These are the activations of a small network on made-up records, seen along a few directions, one row for each record.
Each row is followed by the record's values for the fields N, K, D, H.
The largest differences between rows may come from other fields.
(in the rows, 500 means zero)
Strong random noise was added to every row along 19 fixed directions; ignore it. To show where, here is one row again and again, with new noise each time:
[721 519 421 408 579 478 660 495 697 642 178 605 710 381 467 624 642 609
 489 324 609 757 557 715 488 540 360 331 417 429 345 480 594 313 581 286
 614 370 642]
[523 491 365 499 586 485 589 441 444 525 327 467 464 589 344 581 493 605
 403 501 558 494 602 585 363 393 530 513 628 543 475 526 286 468 455 525
 404 522 515]
[559 448 514 620 401 454 556 658 487 628 454 347 605 420 472 573 447 600
 478 543 542 494 434 545 423 677 565 508 499 522 560 414 622 563 481 412
 504 642 641]
[513 416 625 667 427 561 557 758 417 467 738 837 654 365 354 432 655 470
 352 436 675 760 590 815 772 603 308 593 333 465 616 600 615 449 544 626
 585 350 640]
[138 535 413 377 564 697 220 668 479 341 119 510 538 697 333 407 356 632
 322 456 410 395 379 387 405 241 732 582 283 700 560 446 369 522 412 411
 324 678 194]
[339 397 421 607 240 305 325 629 477 463 734 339 471 282 582 561 456 314
 571 706 353 351 528 262 511 573 556 625 587 294 736 408 383 687 366 489
 613 668 361]
[539 432 406 585 529 398 427 559 192 618 620 516 451 392 339 193 435 574
 272 551 551 488 579 688 526 478 603 624 520 525 609 420 437 500 432 537
 527 489 504]
[652 528 535 669 471 515 528 550 608 537 410 519 604 587 710 648 489 672
 522 607 543 476 700 243 324 744 646 482 471 475 537 557 612 628 543 588
 572 519 668]
[412 569 495 523 478 614 186 667 760 379 296 708 552 477 647 535 672 433
 490 371 508 662 507 315 659 281 612 393 329 587 551 345 532 473 428 239
 691 647 251]
[558 532 480 509 437 462 526 675 565 583 481 453 489 443 613 473 387 521
 586 514 287 428 487 403 551 495 512 440 589 443 471 315 514 538 475 528
 633 691 430]
[296 463 498 792 442 729 710 879 530 472 716 833 454 596 365 526 389 596
 343 658 640 688 497 938 462 618 400 359 457 592 589 446 266 556 568 782
 455 527 721]
[543 484 403 610 453 605 608 393 726 468 422 657 508 520 644 608 693 613
 485 443 559 665 730 452 400 588 583 390 186 519 407 469 336 472 547 513
 584 400 696]
[433 734 455 562 471 632 798 440 412 462 465 517 390 690 594 349 418 651
 413 521 557 519 672 561 376 495 468 435 483 511 292 522 294 371 598 626
 445 589 630]
[513 648 631 540 337 421 603 601 566 486 559 350 468 575 734 558 307 493
 525 431 177 571 443 447 485 556 580 675 605 595 490 444 561 568 337 607
 641 615 486]
[474 556 417 573 581 623 607 496 504 546 461 410 462 434 493 433 388 666
 515 553 613 555 402 642 362 476 536 392 398 576 432 344 420 414 569 516
 494 540 623]
[228 675 646 540 260 570 635 561 435 393 508 612 601 475 625 265 480 459
 420 449 501 656 534 557 534 584 451 554 340 447 521 513 607 423 571 438
 584 561 515]
[488 573 281 529 693 598 736 380 463 382 819 215 232 391 330 611 242 521
 631 453 476 533 364 620 461 289 615 723 570 646 360 299 304 574 255 879
 442 601 632]
[478 510 516 409 529 548 311 715 398 661 599 567 435 655 442 609 388 503
 219 444 345 439 457 439 494 432 623 576 386 624 640 505 178 439 462 546
 314 316 410]
[261 673 565 484 667 777 552 413 196 411 713 417 486 444 322 295 295 484
 478 464 811 421 404 302 489 440 715 692 433 515 583 421 734 572 539 579
 249 621 564]
[335 486 653 378 665 518 517 159 564 449 512 599 469 528 567 353 335 434
 469 373 347 760 392 614 358 452 682 668 580 571 670 472 602 612 428 552
 524 208 418]
[732 470 702 439 583 434 273 472 490 614 417 577 533 631 545 508 699 465
 296 242 454 658 523 506 698 377 538 615 525 640 574 595 566 391 434 274
 494 332 343]

[467 312 767 412 324 376 588 444 469 481 549 324 598 502 416 640 572 430
 580 404 253 426 328 491 593 630 425 745 501 590 619 680 646 568 449 622
 387 438 481]
N is n1, K is k2, D is d2, H is h1
[758 451 402 403 644 436 392 400 574 683 560 461 453 425 512 650 513 460
 511 369 439 528 549 346 490 490 689 522 491 496 514 359 509 548 393 388
 523 370 546]
N is n5, K is k1, D is d2, H is h1
[572 487 393 277 365 387 598 392 554 606 656 492 399 341 463 609 700 276
 498 225 333 469 527 360 650 513 641 552 372 565 384 354 445 526 320 486
 532 495 564]
N is n2, K is k1, D is d2, H is h2
[485 339 647 557 652 670 418 541 613 432 457 605 695 717 461 350 367 561
 569 470 421 585 609 533 545 664 474 605 511 265 571 489 857 715 544 341
 381 495 435]
N is n4, K is k2, D is d2, H is h2
[360 487 547 412 274 402 685 525 283 540 431 223 585 502 389 537 391 491
 526 534 356 209 469 323 394 646 504 667 551 433 529 576 549 546 506 540
 327 692 536]
N is n3, K is k1, D is d1, H is h1
[555 639 481 430 594 452 415 445 441 493 621 506 437 696 564 537 277 450
 343 456 318 627 631 549 412 467 538 748 643 456 549 594 356 483 326 515
 469 268 398]
N is n3, K is k1, D is d2, H is h2
[584 486 519 604 629 478 449 406 577 376 536 404 475 263 545 420 553 528
 714 570 645 651 343 718 589 377 356 463 597 565 466 429 666 441 482 545
 722 518 466]
N is n2, K is k1, D is d2, H is h2
[347 630 688 674 468 826 574 683 453 367 570 322 537 692 563 355 275 690
 585 511 485 520 355 571 477 563 442 589 244 589 409 429 629 424 609 522
 341 694 558]
N is n5, K is k1, D is d1, H is h1
[341 497 522 575 270 361 388 578 497 452 473 367 566 322 584 485 565 521
 512 674 558 505 303 594 400 608 462 513 377 641 572 574 541 432 521 489
 625 512 510]
N is n2, K is k1, D is d2, H is h2
[495 396 405 343 472 387 537 532 539 517 569 625 521 443 333 524 603 298
 473 351 467 538 536 549 701 541 485 554 553 381 443 511 613 611 382 432
 479 539 473]
N is n3, K is k2, D is d2, H is h1
[636 394 410 372 790 547 604 197 312 615 701 243 471 525 286 366 379 556
 441 458 642 475 514 676 460 589 402 659 450 277 352 595 479 444 561 431
 154 248 649]
N is n3, K is k2, D is d1, H is h2
[460 526 267 271 457 275 477 470 457 499 373 587 489 398 364 644 635 352
 363 402 557 362 570 291 536 429 672 550 510 508 458 631 456 593 353 558
 527 516 473]
N is n4, K is k1, D is d1, H is h1
[671 651 417 462 754 588 573 374 493 524 757 521 289 499 609 142 406 506
 465 432 599 536 575 513 684 503 569 470 558 424 200 378 647 592 462 568
 549 595 554]
N is n5, K is k2, D is d1, H is h2
[692 377 244 572 605 382 291 617 525 568 636 289 346 336 391 542 646 448
 607 661 747 275 396 380 633 471 559 398 688 538 388 361 561 645 423 480
 526 862 448]
N is n2, K is k2, D is d1, H is h1
[689 339 555 459 587 509 363 682 541 533 117 635 756 448 468 368 494 743
 572 425 180 471 599 488 591 387 411 538 356 486 548 436 616 409 578 588
 678 429 312]
N is n5, K is k2, D is d1, H is h1
[558 463 301 586 169 278 487 682 316 550 635 489 444 360 415 394 635 453
 307 427 382 465 675 600 663 545 591 655 320 568 449 433 368 481 268 490
 663 649 572]
N is n3, K is k1, D is d2, H is h2
[595 608 367 303 811 527 750 310 356 459 454 496 669 286 186 352 373 458
 654 371 752 589 596 589 559 472 374 634 737 186 357 498 933 523 500 498
 456 527 574]
N is n5, K is k1, D is d1, H is h1
[417 532 473 430 326 476 434 765 568 460 942 385 401 320 603 500 468 280
 556 467 485 322 255 274 829 700 614 578 291 484 348 454 757 733 387 630
 513 769 555]
N is n3, K is k1, D is d2, H is h2
[554 590 240 485 507 386 308 649 441 462 606 485 514 184 581 461 375 530
 543 689 486 440 534 431 460 449 474 504 322 408 501 451 363 396 446 702
 770 375 453]
N is n2, K is k1, D is d1, H is h2
[688 692 764 679 436 500 618 674 320 507 567 634 626 386 502 522 664 477
 477 426 814 690 505 612 715 473 332 521 642 637 557 616 791 304 568 548
 658 536 632]
N is n5, K is k2, D is d1, H is h1
[568 488 532 600 176 197 569 499 587 504 481 467 494 295 817 479 698 493
 557 621 445 473 475 459 530 685 485 400 393 545 441 601 580 501 513 601
 873 527 616]
N is n4, K is k2, D is d1, H is h1
[381 592 479 237 436 511 720 612 399 586 530 622 576 251 283 622 512 342
 574 384 506 384 385 398 625 435 378 409 489 432 498 463 514 383 612 631
 424 505 539]
N is n1, K is k1, D is d2, H is h1
[450 610 413 378 685 621 449 385 663 373 395 380 508 555 393 850 454 437
 554 322 549 615 408 372 397 297 648 623 552 622 504 464 470 535 302 424
 375 518 441]
N is n2, K is k1, D is d1, H is h1
[804 309 212 523 631 341 456 274 575 382 478 342 567 355 470 503 662 686
 631 639 536 483 766 595 501 592 282 626 279 242 278 712 390 430 488 629
 621 248 591]
N is n4, K is k2, D is d2, H is h1
[349 368 316 434 390 487 593 397 478 386 526 479 516 445 332 434 501 498
 489 485 288 446 684 556 482 540 498 650 282 319 438 463 335 585 388 531
 465 520 521]
N is n2, K is k1, D is d2, H is h1
[557 203 564 552 480 552 577 582 765 535 621 582 444 639 540 531 607 521
 547 495 352 488 407 720 666 692 320 344 367 429 362 545 457 638 587 567
 430 470 578]
N is n4, K is k1, D is d1, H is h2
[557 800 314 479 672 664 440 541 613 478 675 626 376 674 585 516 478 405
 372 443 731 757 714 591 594 364 365 375 530 332 305 478 255 316 480 243
 462 460 454]
N is n1, K is k2, D is d2, H is h1
[551 454 473 535 513 548 393 534 629 544 552 709 379 628 554 567 601 399
 479 374 305 578 653 401 587 369 598 428 560 547 557 307 347 542 415 410
 570 527 383]
N is n2, K is k1, D is d1, H is h1
[511 459 478 593 401 548 363 542 370 528 568 325 610 357 467 587 511 530
 555 503 506 391 566 221 459 511 618 632 266 483 637 361 503 463 488 367
 463 572 545]
N is n2, K is k1, D is d2, H is h1
[555 677 552 448 406 579 581 400 581 433 330 471 642 500 608 675 578 439
 587 327 472 556 699 178 516 471 534 551 435 408 437 436 639 471 447 283
 553 617 526]
N is n2, K is k2, D is d2, H is h2
[728 460 654 553 462 394 451 521 405 546 510 507 696 526 506 476 580 453
 516 384 479 580 687 462 653 613 404 694 601 321 572 621 825 484 485 330
 547 462 492]
N is n3, K is k1, D is d1, H is h1
[640 353 528 411 512 329 431 588 432 585 618 462 591 317 375 602 403 425
 553 487 241 522 441 655 611 490 349 641 589 364 642 489 505 469 374 543
 586 307 429]
N is n2, K is k1, D is d2, H is h1
[408 299 520 449 231 306 547 539 520 773 621 589 405 376 522 620 554 316
 395 487 307 322 420 283 427 702 851 391 529 598 735 307 429 808 422 521
 497 553 602]
N is n5, K is k2, D is d2, H is h2
[511 711 598 363 461 500 620 335 684 404 419 569 446 620 828 586 399 457
 670 361 110 618 531 357 435 378 506 535 519 576 403 501 420 386 461 681
 693 328 391]
N is n3, K is k2, D is d2, H is h2
[408 425 478 645 608 574 463 490 467 516 610 582 347 644 420 457 303 503
 435 544 447 556 526 587 399 437 728 521 700 582 688 305 423 710 372 528
 425 558 462]
N is n1, K is k2, D is d2, H is h2
[505 387 414 495 465 567 426 821 441 497 521 468 676 491 249 733 553 479
 530 648 562 296 610 464 632 523 116 468 444 160 524 644 266 376 635 441
 292 511 431]
N is n4, K is k2, D is d1, H is h1

Which values does each new row have?
[442 266 196 395 642 549 329 485 377 585 391 664 564 311 150 487 675 526
 442 602 750 200 701 229 462 477 634 371 322 314 600 462 347 593 621 482
 324 484 497]
N is n5, K is k1, D is d1, H is h1
[452 218 523 772 259 307 646 323 524 405 353 554 487 369 451 589 901 472
 630 605 610 482 611 572 466 447 461 382 653 586 652 540 391 560 522 531
 672 650 567]
N is n4, K is k2, D is d1, H is h1
[393 757 248 446 562 647 670 395 264 532 517 503 527 353 322 370 336 453
 503 466 706 523 727 433 373 356 530 498 539 254 480 256 393 329 534 310
 426 580 558]
N is n3, K is k2, D is d2, H is h2
[422 631 446 524 405 477 583 441 267 414 559 453 443 187 497 121 515 454
 611 517 553 439 544 459 648 295 451 512 502 453 440 307 568 382 509 529
 711 730 428]
N is n5, K is k2, D is d2, H is h2
[395 635 424 402 375 353 454 606 584 404 316 614 489 724 692 431 381 474
 409 494 170 493 681 391 455 490 544 566 627 405 432 603 420 590 371 532
 631 580 289]
N is n5, K is k1, D is d1, H is h1
[769 445 422 715 561 431 607 352 454 509 814 218 291 499 453 823 572 475
 615 496 557 537 578 593 495 358 405 628 655 546 470 493 185 398 382 587
 450 425 650]
N is n4, K is k1, D is d1, H is h2
[538 430 486 687 595 524 650 306 495 334 762 433 402 392 572 284 427 562
 666 645 532 591 587 684 523 540 362 592 573 372 428 506 510 583 491 775
 628 466 588]
N is n5, K is k2, D is d1, H is h2
[393 541 536 689 591 598 349 464 427 310 338 485 541 741 530 318 318 641
 457 576 488 592 678 515 324 433 619 677 619 509 623 507 567 603 402 408
 500 590 352]
N is n5, K is k1, D is d1, H is h2
[433 480 504 510 548 622 561 713 589 417 302 518 562 729 424 510 329 676
 593 606 356 434 443 669 423 484 299 410 579 488 424 535 436 472 587 633
 419 614 414]
N is n2, K is k1, D is d2, H is h1
[465 588 340 202 484 453 544 509 313 655 568 354 561 439 326 281 402 440
 270 251 475 475 491 538 597 618 570 678 235 319 303 467 602 445 443 238
 286 492 554]
N is n5, K is k1, D is d1, H is h1
[448 790 400 659 436 579 453 735 650 405 523 450 526 624 664 587 400 524
 379 587 749 680 486 556 377 649 579 486 489 584 381 510 592 547 404 392
 536 709 607]
N is n2, K is k2, D is d1, H is h2
[405 569 360 464 568 508 513 405 551 378 336 644 366 613 508 458 629 581
 346 588 846 401 533 403 430 540 677 343 434 662 302 726 537 642 512 693
 471 602 621]
N is n2, K is k1, D is d1, H is h2
[188 460 420 363 428 431 363 411 429 552 646 512 306 403 494 352 442 329
 419 570 375 413 297 562 444 341 536 409 412 488 624 405 131 420 541 453
 439 348 321]
N is n4, K is k1, D is d1, H is h2
[468 545 572 560 430 603 448 644 493 600 634 473 586 405 479 702 492 450
 416 474 619 652 393 566 453 537 470 504 324 536 670 424 383 358 554 328
 403 348 610]
N is n5, K is k2, D is d2, H is h1
[668 539 323 503 308 325 660 598 205 597 487 517 502 420 417 370 475 639
 310 427 263 378 830 475 494 550 595 677 326 553 407 462 338 431 357 743
 650 502 648]
N is n2, K is k1, D is d1, H is h2
[431 412 544 553 317 409 466 441 671 399 172 597 713 413 621 633 740 577
 591 644 512 518 570 413 344 616 416 384 375 500 578 678 517 440 623 481
 693 425 502]
N is n2, K is k2, D is d1, H is h1
[529 485 546 580 320 372 260 647 331 564 496 187 393 814 562 478 515 629
 211 618 404 294 481 500 421 590 549 656 464 724 492 694 223 440 425 436
 281 578 401]
N is n2, K is k2, D is d2, H is h2
[354 510 638 282 500 409 835 251 473 469 517 332 406 355 385 710 579 276
 790 512 642 294 163 391 559 397 351 358 903 500 462 634 649 564 595 665
 379 660 511]
N is n1, K is k1, D is d2, H is h1
